These are the activations of a small neural network, seen along a few directions. Each row is one input.
In each table, some parts of the input vary, and every possible input appears once, in random order.
Descriptions start from the smaller parts, as in this example, which fits no table here: ring(5) and (point or line(11) or (values(3) and line(6))).
Shared parts are said once, and a part with two or three values counts as separate values.

Other details of the inputs shift rows strongly along two fixed directions, in all tables alike. That doesn't count.

A family of inputs:
r1: [ 17 -37 -23  31   9  61   3 -17  63   4 -18]
r2: [-55  41 -20 -13 -20 -16  27  47  16  23  26]
r3: [-71  36 -60 -25 -20  -9  14  33 -12  17  -2]
r4: [ 14   4  48  11  -7 -24  -6 -12 -23 -25  -1]
r5: [ 22   4  49  -2  -9 -13  -7  -7 -32 -13  -4]
r6: [ 23 -11  24  12   1 -31 -19 -16 -34 -19  14]
r7: [ 15 -43 -26  13  16  55  -1 -29  69   6 -13]
r8: [ 23 -14  22 -10   8 -34 -17 -28 -26 -16  16]
r9: [-70  32 -61 -47 -14 -12  16  20  -4  19  -1]
r10: [ 25   4  22   1  13 -21  -2 -22 -36 -29   2]
r11: [ 16 -43 -15  31   0  56   8 -14  65  12 -22]
r12: [ 27 -41 -21  -6   9  60   6 -23  65  19 -27]
r13: [  7 -36  -2  33  -8  64 -16  -8  74   0  -7]
r14: [ 32  -1  22 -16  13 -20 -17  -4 -41 -18 -16]
r15: [ 31   4  26  -2   4 -19  -5 -15 -40  -9  -9]
r16: [  8 -37   0  30  -4  67   1  -9  70   0 -13]
r17: [ 10 -42 -18  40   9  61  -5 -14  63   6 -10]
r18: [ 29  -4  26  -5   3 -20 -10  -8 -44  -9 -12]
r19: [ 29   0  23  -3   4 -28   4 -20 -34 -23  -5]
r20: [-10 -50 -23  15 -16  75  -6 -17  44  -2 -46]
r21: [ 21   2  21  -6  12 -29 -21 -34 -26 -20   9]
r22: [ 35   2  24 -13   7 -18  -1 -15 -39 -16  -8]
r23: [ 21   6  22  16   6 -26 -23 -21 -33 -23   7]
r24: [ 12  -1  37  17   8 -18 -11 -15 -37 -24   9]
r25: [-37  34 -44 -36  -2 -13  23  50  -1  28  17]
r26: [-48  43 -43  -9  -2 -24  26  39  12  23  22]
r27: [ 20 -48 -14  18   2  65  -2  -2  56  20 -27]
r28: [ 32 -35 -24  11   2  61   9 -15  64  13 -26]
r29: [-37  47 -42 -17  -8 -17  25  39   6  36  20]
r30: [ 25   4  20   5   9 -25 -19 -21 -32 -29   8]
r31: [ 15 -14  38  13  -2 -25 -18 -10 -34 -20  18]
r32: [-42  45 -34 -12  -9 -16  24  40   7  38  24]
r33: [-46  41 -43 -12  -7 -22  30  39   8  27  21]
r34: [-48  41 -50 -15   6 -17  21  39   7  15  34]
r35: [ 18   1  33  16   6 -29  -5 -19 -31 -19  -2]
r36: [ 12 -39 -18  39   4  60 -15 -14  67   6  -8]
r37: [-50  36 -28 -24  -2  -9   9  59   1  31  15]
r38: [ 14   2  39  14   7 -16  -5 -16 -36 -23   5]
r39: [ 18  -2  40  10  -2 -23   2 -15 -34 -17  -3]
r40: [-50  36 -19 -25 -18  -8  16  58   6  30  21]
r41: [-45  27 -48 -20  -4 -23  15  44  11  19  43]
r42: [-45  44 -27 -16 -11 -11  27  44   7  35  24]
r43: [ 27   2  23   0   9 -30   1 -20 -30 -28  -5]
r44: [ 24 -42 -23  13   8  62 -12   0  58  15 -36]
r45: [ -3  -6  16   0 -13 -14 -17 -26 -55 -25 -26]
r46: [ 24 -45 -23  -9  15  58 -10 -13  64  17 -35]
r47: [ 26  -2  24 -14   8 -32   3 -33 -27 -14  -5]
r48: [ 27   2  33   3   4 -18  -6 -14 -40  -7  -5]
r49: [ 24   9  49   3 -14 -18  -6 -12 -28 -12  -3]
r50: [ 17 -40 -23   9  16  57   5 -30  69   7 -17]
r51: [ 24   1  41   0   1 -13  -4 -10 -39 -10  -5]
r52: [-67  35 -63 -36 -17  -8  18  33 -11  10  -1]
r53: [ 33   5  25 -19   6 -27  -2 -32 -29  -5  -6]
r54: [ 19 -42 -22   8  12  49   8 -28  74   8 -24]
r55: [ 11   3  45  16  -2 -18 -15 -12 -29 -28  10]
r56: [ -7  -4  32  -5 -26  -8 -18 -19 -47 -31 -26]
r57: [-58  42 -32  -4  -5 -13   8  44  10  21  39]
r58: [-51  40 -20 -26 -12  -9   6  62   8  27  16]
r59: [ 15   0  40  13   3 -24  -2 -15 -31 -22  -2]
r60: [ 24  -2  32   0   9 -20 -22  -3 -41 -10 -12]
r61: [-41  32 -42 -47   2 -17  21  37   5  37  17]
r62: [ 14 -10  46  11 -12 -25 -21  -7 -26 -23  19]
r63: [-52  42 -47  -4   3 -18  17  39   7  21  33]
r64: [ 21  -7  40  -3   0 -14  -9  -3 -43  -9  -8]
r65: [ 12 -39 -16  36   9  63   2 -15  63   6 -14]
r66: [ 18 -13  31  17   1 -30 -20 -14 -34 -17  18]
Description of these inputs: line(6) and (point or line(10)).
Q: The inputs of r16 and r38 match in every part but the line(6) part. If r62 is changed in the same way as r16 into r38, which row does it become?
A: r31
Q: Which other rows agree with r50 in the line(6) part? List them by row number.
A: r7, r8, r9, r12, r21, r46, r47, r53, r54, r61
Q: Which other rows does r6 become when the line(10) part takes its other values? List them by row number.
A: r1, r15, r18, r23, r26, r29, r33, r44, r63

A family of inputs:
r67: [-31  34   3 -12  -9 -31   0  30 -29   8  18]
r68: [ 39 -23   8 -16  15  -4 -11 -31 -17 -14 -21]
r69: [-44   6 -54  16  -9  30  15  37  69  30  25]
r70: [ 27 -12  32  25  11  -7 -10 -28   3 -18  10]
r71: [-17  35   7 -12   2 -33   8  37 -27  16  26]
r72: [-33  10 -46  -4  -6  41  21  49  60  45   6]
r73: [-25  36   2  -1  -3 -40   1  27 -17   6  33]
r74: [-37  33  -6 -16 -15 -29   4  17 -34   3  14]
r75: [-34  27  -1  -2  -7 -33   1  28 -29   5  29]
r76: [-33   3 -72 -30   3  31  24  24  60  36   1]
r77: [-34  36  -1 -22 -11 -30   1  20 -32   8  10]
r78: [ 24 -15  27  31   7  -7  -8 -31   0 -22  14]
r79: [-32  34   2 -19 -10 -31   0  28 -30   6  15]
r80: [-25  28 -30 -29   5 -39   3   8 -35   3  13]
r81: [ 30 -23  37  10   4   1 -13 -10 -10 -11  -4]
r82: [ 28 -45 -40  -2  13  70   8 -19  74  21 -34]
r83: [ 22 -20  12   3  -3   1  -5 -36 -22 -18 -26]
r84: [ -3 -43 -24  22 -10  81  -4 -10  70   6 -33]
r85: [-34   6 -47   5   2  29  24  37  74  37  30]
r86: [-48  11 -51  19   1  31  21  29  74  23  31]
r87: [ 30 -20  10  -9  10  -2 -14 -38 -17 -17 -22]
r88: [-23  31 -25 -35   8 -40   1  11 -33   7   9]
r89: [ 34 -14  33  18  12  -8  -4 -25   5 -17  13]
r90: [ 24 -19   7  -2   8   1 -14 -38 -20 -27 -21]
r91: [ 42 -11  34  20   7  -4  -9 -12  -3  -9   2]
r92: [ 33 -19  19  -9   2   0  -1 -30 -18 -13 -28]
r93: [ 23 -42 -32   5   4  73  14 -13  71  24 -42]
r94: [ 42  -8  34  21  16  -7  -1 -23   3 -11  11]
r95: [-18  35   3  -8  -2 -41   7  29 -15   6  35]
r96: [-37  34   0  -5 -11 -26   1  30 -32  -2  18]
r97: [ 30 -19  35   7  -2   4 -12 -11 -13 -13 -11]
r98: [-25  33  -5 -31  -8 -34  16  22 -32   7   3]
r99: [ 47 -18   9 -13  19  -3  -9 -29 -19  -8 -24]
r100: [ 30 -20  34  -1  -3   4 -12 -14 -13 -15 -15]
r101: [-34  31  -4 -13 -14 -30   2  24 -32   2  18]
r102: [ 28 -17  32  -4  -4   5 -11 -22 -15 -13 -20]
r103: [ 26 -21   4  -2  12   0 -17 -34 -21 -25 -23]
r104: [-53   3 -49  11  -7  41  12  45  60  28  15]
r105: [-31  37  -2   6  -5 -36   1  26 -20  -4  33]
r106: [ 27 -15  32  25   9  -4 -13 -22  -2 -14   8]
r107: [ 41 -11  34  21  13  -4  -4 -17  -2  -7   8]
r108: [ 26 -18  18  -3   1   1  -8 -33 -20 -14 -30]
r109: [-20  41   1 -26  -6 -29  10  26 -32  15  10]
r110: [ 19 -20  19   7  -7   3  -7 -28 -21 -21 -27]
r111: [ 20 -42 -25   9  -1  75  13  -5  72  21 -43]
r112: [ 27 -23   4  -4   6  -2 -12 -41 -20 -21 -18]
r113: [ 37 -14  35   2   0   6 -10 -12 -15  -9 -17]
r114: [-44   5 -53  18  -3  30  20  31  69  31  31]
r115: [-35  35 -16 -21  -7 -31  12  12 -37  -2   2]
r116: [-38  35 -10 -17 -11 -29  11  19 -36  -4   2]
r117: [ 16 -17  30  13  -6   9 -18 -17 -18 -25 -16]
r118: [ 20 -20  28  19  -7   5 -17 -17 -17 -18 -10]
r119: [-32  34  -6 -25  -9 -33  10  20 -33   6   1]
r120: [ 21 -15  29  32   6   0 -12 -23  -5 -24   8]
r121: [  6 -49 -16  29   0  73  -7   2  78  17 -17]
Q: The inputs of r106 and r107 match in every part but one. If r121 is changed in the same way as r106 into r107, which row does it become?
A: r71
Q: The inputs of r73 and r95 match in every part but one. If r77 is changed in the same way as r73 into r95, which row does it become?
A: r102
Q: What do these inputs look like to the network?
A: line(5) and line(11)
Q: Which other rows does r80 become when the line(11) part takes its other values? List them by row number.
A: r69, r74, r75, r78, r83, r101, r110, r112, r114, r118
Q: Which other rows does r88 become when the line(5) part takes its other values? List them by row number.
A: r68, r80, r99, r103
Q: Which other rows does r86 become when the line(11) part takes its other values? List them by row number.
A: r84, r90, r96, r103, r104, r105, r115, r116, r117, r120

A family of inputs:
r122: [ 39 -52  27  31  -1  31 -37 -36  -9 -33 -33]
r123: [-31  48 -22 -47 -15 -22  31  20 -21  17  -8]
r124: [-24  45  36 -23 -31 -37   4  17 -67 -11  -7]
r125: [ 72 -32  31  40  15  21  12 -45  24 -14 -14]
r126: [-42 -10 -28  -4 -30  41  19  31  39  24 -21]
r127: [ -2  23  56  16  -6 -53 -13 -10 -52 -17  34]
r128: [ 50 -41  22   0  15  24 -11 -53  -9 -26 -55]
r129: [-26  10 -59 -15   6  -2   5  14  41  18  17]
r130: [-20  46  -1 -18   7 -59  16   0 -27  11  40]
r131: [ 88 -47  35 -11  30  17 -25 -25   4   3 -21]
r132: [ -2  18  45   6  -2 -46 -19  -2 -57 -37  36]
r133: [ -5  24  -3 -27  12 -61   0  -9 -65 -11  19]
r134: [ 32 -18  51  22  -3 -32 -44 -30 -45 -44   2]
r135: [ 54 -40  14   5  13  26 -19 -58 -13 -21 -46]
r136: [-32 -18 -46  14 -12  68  -3  18  55  23 -20]
r137: [ -9  35  17 -30   5 -43 -13  63 -37  27  36]
r138: [-56  26 -25  -8 -10 -25   0  37 -23   9  33]
r139: [-24  20 -39   3  14  10  35  21  63  30  23]
r140: [-20  40 -11 -27  12 -52  11   9 -32  -8  42]
r141: [-20  -9  -9  40  -1  44  13  23  77  17  16]
r142: [-13 -23 -46 -18 -11  48  30   2  56  28 -35]
r143: [ 32 -46  41  23  -3  36 -26 -34  -9 -31 -51]
r144: [-29   9 -67 -21   7  10  12  16  23  20  -1]
r145: [-11  -7 -20  50 -10  55  26  30  82  26  14]
Q: The inputs of r140 and r132 match in every part but one. If r129 is changed in the same way as r140 into r132, which row does it become?
A: r134
Q: What do these inputs look like to the network?
A: values(2) and (point or line(11))
Q: Which other rows does r123 become when the values(2) part takes its other values? List them by row number.
A: r124
Q: Which other rows does r128 become when the values(2) part takes its other values? List them by row number.
A: r143
